Each row below holds a small network's activations on one input, seen along a few directions.
In each table, some parts of the input vary, and every possible input appears once, in random order.
Descriptions start from the smaller parts, as in this example, which fits no table here: one of 3 separate values, together with either a single point or one of 11 places around a ring or (one of 6 places along a line, together with one of 8 places around a ring).
Shared parts are said once, and a part with two or three values counts as separate values.
In the rows, zero is written as 128.

Table:
R1: [ 96 203 144  91 143 129 111 157 151  68 154 139 124]
R2: [ 79 126 140 141 122 134  57 133  90 155  83 170 164]
R3: [101 117 110 153 122  88  66 121  91 139  84 169 144]
R4: [141 131 140  94 128 111 126  94 103  83  99 166 156]
R5: [147  83 179 124 122  82 199 121 141 194 132 120 113]
R6: [ 54 183 123 145 133 106  52 192 133 126 134 138 106]
R7: [ 97 151 195 123 121 105 189 194 192 166 190  94  74]
R8: [111 139 165  80 119 151 116 108 104  95  97 167 172]
R9: [ 86 147  90 147 138  76  66 159 102 124 104 159 115]
R10: [176  94  25 202 122 218  83  74 108 113 126  91 133]
R11: [223  66  86 167 114 192 221  94 158 160 174  31 124]
R12: [132 165 113  86 147 101 119 129 120  64 125 162 131]
R13: [139 119 158 118 137  76 189 156 152 172 154 117  85]
R14: [216 112  50 144 133 234 137  59 132  54 128  79 148]
R15: [122  83 204 108 119 119 189 128 144 209 137 118 130]
Q: The inputs of R12 and R9 match in every part but one. If R8 is changed in the same way as R12 into R9, which row does it become?
A: R2
Q: Describe the family of inputs behind these rows.
A: one of 3 separate values, together with either a single point or one of 4 places along a line
Q: Which other rows agree with R13 in the choice among 3 separate values? List them by row number.
A: R5, R7, R11, R15
Q: Which other rows does R14 become when the choice among 3 separate values takes its other values? List them by row number.
A: R10, R11

Table:
R16: [160 151  97  95 133 191 121  86 120  40 128 132 157]
R17: [182 162  71 125 145 188 147 115 155  55 171  81 116]
R18: [ 62 147 104 160 127  90  36 167  95 144  95 168 129]
R19: [162  83  86 151 118 164  93  67  83 117  72 141 176]
R20: [166  82 135 160 115 156 189 117 154 188 163  71 115]
R21: [ 54 204 137 111 144  97  62 188 135  91 131 160 110]
R22: [199  92  78 167 125 181 183 103 160 131 167  53 104]
R23: [ 87 132 212  82 126  60 173 163 145 171 139 149 116]
R24: [ 81 197 195  69 140  71 135 179 153  92 145 163 111]
R25: [138  78 173 131 118 104 191 131 136 210 130 118 114]
R26: [117  79 118 156 117 106  78  91  71 170  67 174 160]
Q: Describe the family of inputs behind these rows.
A: one of 11 places around a ring
Q: Start at R20 and move only the place on the ring of 11, one step at a time. The first step leads to R22. Which rows follow, in order?
A: R17, R16, R19, R26, R18, R21, R24, R23, R25
